These are the activations of a small network on made-up records, seen along a few directions, one row for each record.
Records have a field called LITO. Each example row is followed by its value.
Records without LITO are marked missing.
Other fields move the rows too, some of them a lot.
In the rows, 500 means zero.
Strong random noise was added to every row along 6 fixed directions; ignore it. To show where, here is one row again and again, with new noise each time:
[463 455 604 440 474 601 437 449 238 579 495 441 375 483 435 429 534 442
 423 425 441 388]
[432 422 507 366 443 656 217 283 285 327 531 454 343 493 393 585 403 647
 327 643 362 384]
[703 592 468 376 526 417 789 567 695 366 557 422 490 463 559 502 669 652
 407 587 508 714]
[671 604 309 610 476 259 529 391 341 161 358 370 429 398 542 731 478 881
 402 582 196 551]
[550 467 521 276 497 625 487 418 558 351 622 419 393 517 446 500 561 607
 331 674 518 566]
[433 730 708 462 389 552 863 450 572 622 724 697 513 680 439 437 626 513
 474 349 474 656]
[555 381 464 412 534 551 291 639 479 600 197 157 473 354 501 547 534 260
 548 501 543 442]
[514 611 582 498 460 486 704 431 383 487 608 455 401 599 438 475 616 568
 420 428 426 562]

[450 535 520 488 483 544 453 528 595 549 471 254 484 677 425 579 611 396
 541 559 598 537]	bisa
[607 449 459 508 565 371 656 464 474 397 553 641 476 331 580 377 476 707
 419 593 535 464]	zubut
[434 637 367 654 448 411 504 335 539 304 516 273 433 775 385 755 519 625
 433 576 367 612]	labi
[559 569 447 462 574 448 625 549 722 398 517 514 610 446 523 492 486 574
 532 602 618 621]	tedo
[599 606 452 491 517 416 655 520 682 416 519 441 543 578 503 519 571 522
 535 512 536 679]	depi
[681 471 480 467 603 435 632 591 478 441 525 308 377 502 554 404 671 567
 448 511 482 527]	luk
[547 581 362 659 437 402 383 462 336 393 319 526 506 423 553 686 382 612
 533 447 264 423]	sazag
[500 474 580 366 420 563 550 406 584 534 595 873 569 395 556 422 394 683
 406 560 482 512]	raris
[517 488 557 329 442 655 435 593 615 588 460 579 516 480 568 535 527 410
 467 501 457 529]	kez
[543 393 505 374 579 551 455 607 743 537 462 345 549 472 511 462 614 314
 554 579 762 568]	zorug
[411 578 449 624 448 428 319 420 397 436 367 613 554 471 492 659 344 638
 529 512 356 379]	bisa
[483 589 503 642 514 316 664 566 576 637 439 723 695 357 499 485 461 407
 697 380 624 517]	gis
[386 633 583 528 443 512 556 328 590 419 654 601 489 683 415 561 480 600
 516 488 445 566]	nav
[431 518 531 411 384 620 203 570 707 615 268 653 686 396 567 652 373 351
 626 522 440 483]	zorug
[721 422 252 588 643 282 585 459 348 164 515 291 393 393 515 541 552 772
 416 706 416 554]	vef
[605 470 444 570 656 327 660 493 461 385 566 394 436 452 499 404 584 569
 434 534 641 529]	nav
[563 346 523 227 527 685 303 666 672 556 416 444 477 373 597 441 546 330
 452 654 594 517]	nidel
[543 516 494 464 455 487 600 371 343 305 679 445 321 618 557 453 601 634
 349 549 417 498]	kuzuf
[549 343 415 379 538 461 337 626 400 525 342 682 575 169 653 380 389 529
 485 511 496 361]	kuzuf
[410 656 452 629 421 427 532 287 528 317 617 387 457 752 358 738 508 697
 486 591 463 618]	gis
[464 502 611 549 496 549 672 624 457 769 542 379 437 607 479 384 699 243
 561 277 595 502]	labi
[428 637 602 512 455 547 624 655 686 722 475 772 674 468 605 438 476 388
 577 349 535 547]	dup
[486 460 561 436 579 542 604 375 385 446 739 431 378 687 376 335 585 543
 369 523 614 547]	depi
[440 503 441 496 510 487 368 467 653 437 451 529 569 447 464 629 389 528
 534 619 613 511]	gis
[308 458 585 418 453 705 325 199 441 383 781 575 353 703 319 548 433 621
 348 592 444 426]	mig
[622 434 526 470 607 481 661 604 416 553 559 561 469 373 576 292 603 498
 417 466 639 448]	bazon
[534 548 506 447 418 574 368 571 465 551 337 448 495 458 557 620 480 506
 496 497 311 442]	tig
[660 527 375 605 556 322 533 510 418 378 413 479 492 350 582 511 497 713
 407 502 397 484]	zus
[566 593 371 466 458 480 508 457 813 268 504 550 606 478 555 694 463 760
 506 639 421 642]	mupo
[366 559 695 576 529 611 735 443 382 719 767 337 370 846 312 289 713 277
 473 323 674 512]	mupo
[388 561 414 701 499 340 376 370 428 415 386 525 549 431 427 643 327 604
 561 499 445 415]	zubut
[587 193 377 194 658 621 273 406 539 199 677 578 450 276 480 349 441 680
 306 942 660 431]	vef
[650 301 502 281 629 620 384 582 416 491 563 295 330 434 497 290 617 403
 377 620 655 407]	luk
[238 576 539 537 421 628 263 207 564 371 598 434 412 806 285 719 369 525
 502 570 379 480]	mig
[494 635 575 500 354 505 579 711 715 818 166 531 696 421 628 586 492 246
 695 310 405 553]	raris
[346 616 545 523 426 498 554 520 693 685 490 629 679 611 430 575 454 308
 666 387 568 573]	kez
[412 516 644 288 364 745 510 274 526 420 844 758 418 683 466 457 466 766
 301 689 459 504]	tig
[530 469 505 380 525 485 585 586 708 531 573 503 521 460 530 405 584 389
 539 536 671 633]	kuzuf
[517 517 396 539 555 381 481 556 591 468 404 367 544 498 494 577 477 439
 595 534 559 522]	ner
[393 524 588 378 480 641 581 455 664 492 741 423 453 718 422 454 634 447
 422 624 665 660]	nidel
[399 507 380 561 429 542 144 386 469 395 306 559 589 428 475 724 235 560
 555 582 411 397]	bazon
[529 379 580 412 544 577 436 671 444 670 416 493 463 371 603 343 555 338
 540 429 535 440]	nidel
[540 422 288 549 579 326 309 377 518 250 363 365 533 310 423 672 339 623
 521 697 554 501]	raris
[508 318 504 435 544 569 355 547 204 627 401 528 467 381 534 327 483 420
 426 416 456 310]	nelem
[540 498 512 437 494 586 450 544 569 516 529 440 445 510 517 484 527 432
 479 550 515 566]	dup
[483 407 520 416 474 582 373 420 373 434 543 822 497 342 567 507 398 687
 389 505 385 399]	kez
[606 415 583 514 510 418 794 647 637 550 679 706 560 395 568 208 580 539
 438 518 648 574]	missing
[220 663 504 569 295 611 252 161 560 337 628 667 480 773 312 818 287 624
 510 613 310 546]	labi
[517 417 553 501 538 545 492 615 358 633 449 361 418 471 556 445 581 387
 519 388 489 461]	vus
[453 429 447 544 553 499 291 405 320 458 459 264 388 610 377 550 450 484
 469 535 505 412]	luk
[516 574 523 335 532 541 629 513 884 382 640 885 691 371 579 469 423 705
 454 667 614 623]	tedo
[556 450 642 268 501 674 481 732 652 773 456 667 594 375 582 319 567 261
 556 475 649 453]	bisa
[735 585 363 520 555 283 670 437 525 153 548 553 431 428 600 593 560 885
 333 641 267 591]	mig
[557 419 378 538 503 475 321 354 365 315 407 510 493 432 539 607 316 651
 486 578 350 435]	depi
[486 641 499 653 501 374 811 676 628 702 425 360 587 609 537 499 652 323
 610 295 504 661]	bet
[478 366 529 434 577 536 373 444 515 465 509 546 485 403 478 448 476 472
 481 547 629 425]	nav
[413 422 367 569 525 450 287 550 495 589 223 159 550 532 410 587 479 186
 655 467 567 420]	nelem
[570 489 599 601 539 436 721 641 332 748 514 364 460 515 528 318 732 311
 571 248 585 483]	zorug
[586 516 543 499 545 517 650 607 453 550 547 328 366 582 546 397 672 452
 477 420 486 532]	dup
[272 487 415 489 497 577 173 275 652 318 475 434 580 558 289 710 276 468
 583 725 593 463]	tedo
[641 465 380 405 540 441 483 537 553 325 497 602 520 364 616 572 426 719
 454 646 412 544]	vus
[478 312 470 448 450 571 345 545 639 462 553 758 577 320 466 341 381 515
 482 616 606 430]	missing
[452 599 388 622 445 465 271 450 591 424 309 252 512 515 432 735 390 440
 599 550 428 549]	zus
[766 566 401 537 612 284 851 516 399 289 670 499 425 430 584 397 600 871
 361 565 464 602]	tig
[303 629 558 597 481 525 521 380 566 577 604 293 460 808 279 555 503 339
 559 441 643 572]	zus
[311 516 528 654 500 509 366 527 475 642 310 150 460 687 402 677 507 190
 677 371 538 503]	vus
[520 548 423 486 456 461 485 601 586 378 413 206 524 544 414 627 501 458
 539 494 426 539]	missing
[328 479 437 677 502 472 312 419 341 533 359 291 504 607 354 622 415 379
 610 497 457 454]	vef
[565 569 547 405 515 578 721 486 648 428 697 334 403 720 455 458 703 529
 433 553 564 636]	bazon
[509 456 549 571 596 411 626 335 106 420 751 584 333 462 411 258 510 687
 356 480 529 362]	zubut
[291 357 664 534 499 695 255 371 125 663 532 628 402 494 392 353 420 371
 504 334 505 193]	mupo
[536 546 387 527 447 524 469 481 658 416 408 513 588 498 577 710 372 516
 561 561 419 549]	sazag
[753 392 314 376 569 409 548 687 671 338 404 510 536 188 741 533 537 725
 436 622 439 589]	bet
[381 473 451 477 519 480 474 477 581 518 541 412 516 590 407 510 480 390
 576 541 588 499]	bet
[505 618 390 603 510 368 616 598 768 537 369 430 673 513 498 635 505 351
 675 472 590 616]	sazag
[578 452 560 362 560 574 731 621 454 624 638 510 465 528 543 210 674 406
 403 435 621 522]	nelem
[235 562 639 564 360 691 316 307 292 582 607 576 396 725 382 607 395 503
 492 375 325 388]	ner
[538 548 547 465 513 521 598 538 455 539 606 388 384 638 485 433 602 438
 483 452 539 536]	ner

Here are new rows. What is LITO for each?
[479 421 444 571 487 493 332 461 302 432 408 654 551 307 562 522 410 653
 479 563 363 408]	vef
[722 602 619 420 508 481 882 785 591 687 533 743 543 378 739 288 709 479
 465 337 450 602]	dup
[516 563 465 475 502 459 486 656 899 592 286 383 679 426 538 614 498 355
 692 500 558 602]	zubut
[745 371 370 405 586 431 555 455 213 247 602 425 297 415 568 352 615 753
 268 605 397 437]	nelem
[467 385 523 468 506 616 326 394 192 489 582 291 267 593 391 472 530 438
 393 513 461 412]	kez
[517 612 533 575 485 404 764 586 649 651 468 345 565 557 468 517 645 391
 625 321 594 646]	raris
[286 493 572 458 450 678 269 314 413 510 579 598 500 632 361 486 336 457
 485 504 526 435]	depi
[335 413 514 513 466 619 282 333 239 432 572 382 291 634 396 554 435 536
 450 507 363 366]	bet
[438 562 528 503 446 587 505 367 424 390 693 496 401 678 451 529 546 659
 366 576 433 537]	dup
[353 583 562 467 312 618 468 476 951 438 531 715 619 689 407 681 343 540
 523 638 553 664]	missing
[493 401 463 284 463 682 193 644 732 621 310 389 578 446 528 600 441 244
 583 568 604 503]	kez
[609 496 551 506 596 479 683 550 415 541 640 206 318 624 432 334 728 388
 454 486 603 575]	luk
[512 385 487 312 508 626 254 535 607 531 426 642 593 347 537 529 338 555
 484 629 545 442]	tig
[416 530 592 379 370 682 346 577 775 688 400 900 766 379 600 567 371 442
 596 489 534 500]	bazon
[384 553 551 626 467 477 577 418 437 499 556 711 546 505 475 517 482 561
 550 439 446 520]	vef
[499 452 471 600 470 455 262 447 165 522 365 515 461 401 499 493 410 486
 541 413 382 304]	zorug
[648 376 394 435 627 526 531 574 475 440 527 218 374 477 484 460 604 415
 431 591 621 505]	sazag
[413 442 480 571 486 550 394 424 261 504 464 273 397 613 427 498 565 426
 443 458 455 425]	nelem
[402 515 562 342 450 709 336 477 757 520 465 399 529 655 425 597 501 313
 524 589 555 606]	depi
[481 487 395 457 454 436 383 509 616 383 401 620 627 335 605 588 428 623
 496 588 466 540]	kuzuf
[322 402 646 250 451 853 216 310 431 444 718 483 305 707 335 468 484 515
 356 675 504 355]	bisa
[553 655 475 630 498 341 741 634 747 586 432 263 623 646 515 574 702 362
 652 431 642 725]	zorug
[487 562 544 588 377 522 385 475 344 573 285 601 545 491 610 585 406 472
 556 364 228 416]	depi
[522 472 388 563 550 382 531 551 722 509 351 319 610 444 479 596 477 315
 688 590 716 562]	gis
[586 381 510 348 482 571 483 594 605 613 394 452 524 343 589 441 525 441
 498 513 554 478]	raris
[690 586 527 448 577 403 879 458 408 341 849 743 421 517 564 267 614 861
 297 532 488 590]	luk
